Each row below is a small network's average activation on inputs in which a field has the value named, seen along a few directions.
Related values have similar rows: they may be neighbours, one step apart, or belong to one group.
In the rows, 500 means zero.
Random noise pushes rows far along 19 fixed directions. That doesn't count. These rows show it; they differ only by the noise:
[512 607 409 499 358 473 589 480 527 612 556 611 336 594 427 328 284 577
 445 680 414 319 701 577 436 565 637 607 405]
[539 344 258 444 533 517 647 387 599 384 563 556 476 526 613 495 337 655
 461 554 466 389 658 532 536 536 517 368 591]
[714 401 567 229 555 601 511 441 538 562 474 512 531 396 607 570 599 449
 472 561 498 450 467 323 352 422 562 418 495]
[453 440 539 695 512 613 724 491 393 484 522 530 475 452 538 574 617 439
 478 662 468 385 347 354 552 372 543 478 514]
[671 440 660 515 524 568 302 441 604 321 512 472 559 594 571 605 440 419
 623 645 550 542 632 507 596 461 353 606 334]
[501 318 287 375 298 456 550 394 563 467 500 617 685 540 467 487 540 539
 361 465 533 602 535 495 519 543 483 545 381]
[402 460 552 792 275 462 634 442 465 680 359 569 563 435 569 489 644 557
 414 564 556 541 519 441 519 687 560 638 480]
[632 494 519 417 346 644 538 429 515 446 395 453 489 452 560 560 512 551
 598 623 458 477 526 494 400 570 431 415 454]
[554 302 483 818 775 640 468 502 498 494 544 501 402 611 506 467 478 427
 558 474 549 179 711 555 525 548 583 334 461]
[758 648 317 414 385 413 473 449 685 308 328 388 608 500 547 546 557 367
 613 411 427 389 479 637 681 440 670 405 387]
[512 574 534 225 636 508 355 570 528 463 483 478 494 654 397 454 403 443
 454 518 403 379 405 507 437 366 494 544 427]
[420 453 485 350 459 612 449 550 467 533 303 544 596 462 511 674 703 482
 346 443 470 496 208 485 505 560 434 403 610]
[377 398 581 641 597 488 273 444 452 594 342 603 649 799 413 535 473 326
 492 529 387 545 484 553 581 450 508 672 308]
[403 652 439 636 655 371 592 546 417 584 368 545 428 629 461 468 336 514
 622 448 412 552 632 430 605 596 660 507 547]
[524 451 685 460 358 436 558 531 389 595 799 542 406 347 421 607 434 681
 389 475 459 406 568 314 403 332 393 449 606]
[463 516 702 711 520 593 554 555 335 532 459 456 448 468 498 376 468 520
 722 638 404 308 537 417 470 307 501 503 315]
[587 377 516 570 635 615 435 623 498 486 529 635 432 571 441 594 541 445
 375 516 500 321 486 464 517 612 559 489 441]
[371 320 584 613 630 547 427 529 535 473 660 466 512 517 543 515 400 578
 396 483 709 372 771 351 405 612 422 618 508]
[343 449 515 645 408 496 471 479 521 687 317 536 489 627 411 581 619 390
 408 447 337 499 313 673 539 537 455 454 540]
[481 594 574 363 274 377 445 451 381 793 469 753 479 421 514 575 383 662
 433 537 411 538 669 442 606 436 531 484 605]
[491 397 412 510 633 591 475 468 491 539 552 575 403 527 537 397 370 497
 676 547 516 615 683 583 493 569 451 423 472]


Field L:
l5: [253 453 398 514 459 406 501 632 462 318 481 626 792 365 613 690 491 437
 451 461 413 633 299 332 725 308 595 766 384]
l7: [469 531 457 635 479 462 426 588 354 304 664 590 480 530 387 690 380 648
 499 427 475 504 535 513 730 489 406 439 573]
l9: [506 526 389 535 401 515 508 406 615 422 377 375 542 381 664 591 570 510
 541 460 428 448 417 656 532 495 552 401 592]
l11: [400 552 464 571 623 532 401 339 560 551 466 423 506 577 609 416 514 390
 456 592 538 434 451 723 491 433 588 541 614]
l2: [458 421 498 620 446 494 471 426 557 599 406 511 460 631 436 608 474 398
 521 424 353 618 565 645 393 604 505 462 477]
l3: [363 532 583 553 407 515 316 562 508 458 435 419 532 387 530 556 683 555
 475 389 466 482 210 760 639 379 312 404 608]
l1: [493 511 613 551 303 533 574 590 485 467 391 436 464 452 417 506 614 532
 579 447 427 489 436 574 484 446 345 366 436]
l10: [414 453 550 697 491 562 313 414 467 639 430 479 536 540 535 382 608 475
 437 501 455 504 304 879 420 560 425 470 593]
l6: [359 459 401 462 575 464 558 599 528 694 439 647 461 524 443 490 592 356
 384 428 622 745 502 425 536 695 571 593 509]
l8: [371 488 459 644 399 437 495 626 576 540 558 460 427 372 455 450 503 427
 639 286 565 654 626 669 554 591 413 450 502]
l4: [591 700 442 570 419 471 554 477 557 417 495 398 497 465 548 466 545 465
 441 593 502 407 333 568 476 588 668 641 526]
The values of L form a ring.
A walk along L starts at l4 and steps to its neighbour l5. Put l7, l9, l1, l8 in the order it reaches them. -> l8, l1, l9, l7
Which values are neighbours of l11? Give them in the order they are listed. -> l2, l3

Field B:
b10: [389 525 376 615 170 578 742 509 431 429 559 659 473 328 536 729 486 535
 503 631 602 638 665 299 618 637 521 594 480]
b2: [644 516 462 533 742 501 614 464 436 593 693 608 298 717 319 299 495 368
 461 653 409 486 379 540 484 370 635 523 432]
b4: [677 533 519 389 546 357 415 509 440 736 431 938 456 649 436 632 426 448
 393 577 337 833 494 504 683 624 630 573 553]
b8: [487 465 597 144 621 448 414 510 762 358 388 312 579 632 610 690 348 565
 277 519 333 273 367 339 305 477 464 653 551]
b3: [368 682 446 523 367 429 558 749 439 351 671 464 471 388 368 619 467 500
 409 404 562 558 468 325 417 633 597 753 439]
b1: [407 466 381 721 399 546 567 358 381 508 511 419 599 763 233 725 459 357
 390 378 485 241 707 361 416 513 615 405 481]
b5: [604 368 620 480 567 621 538 543 592 544 350 610 373 619 470 379 690 569
 344 618 637 303 500 580 651 529 317 311 489]
b9: [436 396 595 411 681 621 502 651 329 504 707 569 450 466 365 456 483 500
 506 474 656 414 548 290 499 353 359 410 479]
b6: [578 568 319 381 240 557 691 591 477 420 663 622 402 449 335 497 393 404
 473 597 423 269 672 407 437 342 724 524 231]
b7: [563 445 564 540 664 617 444 310 583 588 330 461 488 669 674 355 459 481
 517 732 429 422 478 689 394 569 499 498 560]
The values of B form 4 separate groups.
List the group mates of b10, in the order listed. -> b2, b5
List the group mates of b4, in the order listed. -> b7
List the group mates of b9, in the order listed. -> b8, b1

Field J:
j10: [350 611 675 584 429 619 390 541 337 512 329 366 610 730 238 684 599 247
 558 503 412 657 279 360 315 570 412 685 308]
j4: [651 444 404 233 477 441 436 454 542 577 522 524 552 305 666 380 311 643
 681 469 360 606 620 489 306 523 617 505 433]
j9: [753 558 376 454 292 433 488 381 361 416 696 687 598 439 447 591 371 392
 698 574 324 761 543 502 595 319 655 569 306]
j7: [482 422 602 477 658 597 417 495 349 414 516 498 491 458 588 609 371 645
 648 536 329 465 473 439 417 365 441 413 529]
j5: [452 534 590 175 396 636 390 558 489 366 469 580 572 533 490 448 437 510
 542 743 579 505 542 382 571 290 315 667 223]
j6: [644 611 614 367 458 478 530 693 734 371 623 383 324 382 502 377 363 379
 719 582 408 434 629 513 405 346 518 624 206]
j1: [639 499 647 798 343 570 487 475 452 789 690 644 315  98 728 493 616 501
 545 688 515 337 548 564 576 436 678 516 545]
j8: [412 470 695 678 406 653 486 587 380 465 529 400 454 590 224 689 691 286
 531 425 563 606 379 495 464 471 221 401 452]
j11: [524 659 645 585 441 421 540 545 527 358 349 345 522 492 529 389 554 605
 620 509 576 395 540 509 677 389 400 479 450]
j3: [337 256 440 518 468 503 639 449 526 538 207 559 638 650 530 516 571 709
 270 462 446 446 465 427 400 704 459 464 544]
j2: [764 448 222 529 424 173 473 292 496 401 847 592 577 675 334 567 258 534
 451 355 221 684 499 669 565 420 626 511 522]
The values of J form a ring.
Which values are neighbours of j2? Give them in the order they are listed. -> j4, j9
Which values are neighbours of j1? Give them in the order they are listed. -> j10, j5
Which values are neighbours of j11? Give them in the order they are listed. -> j7, j3
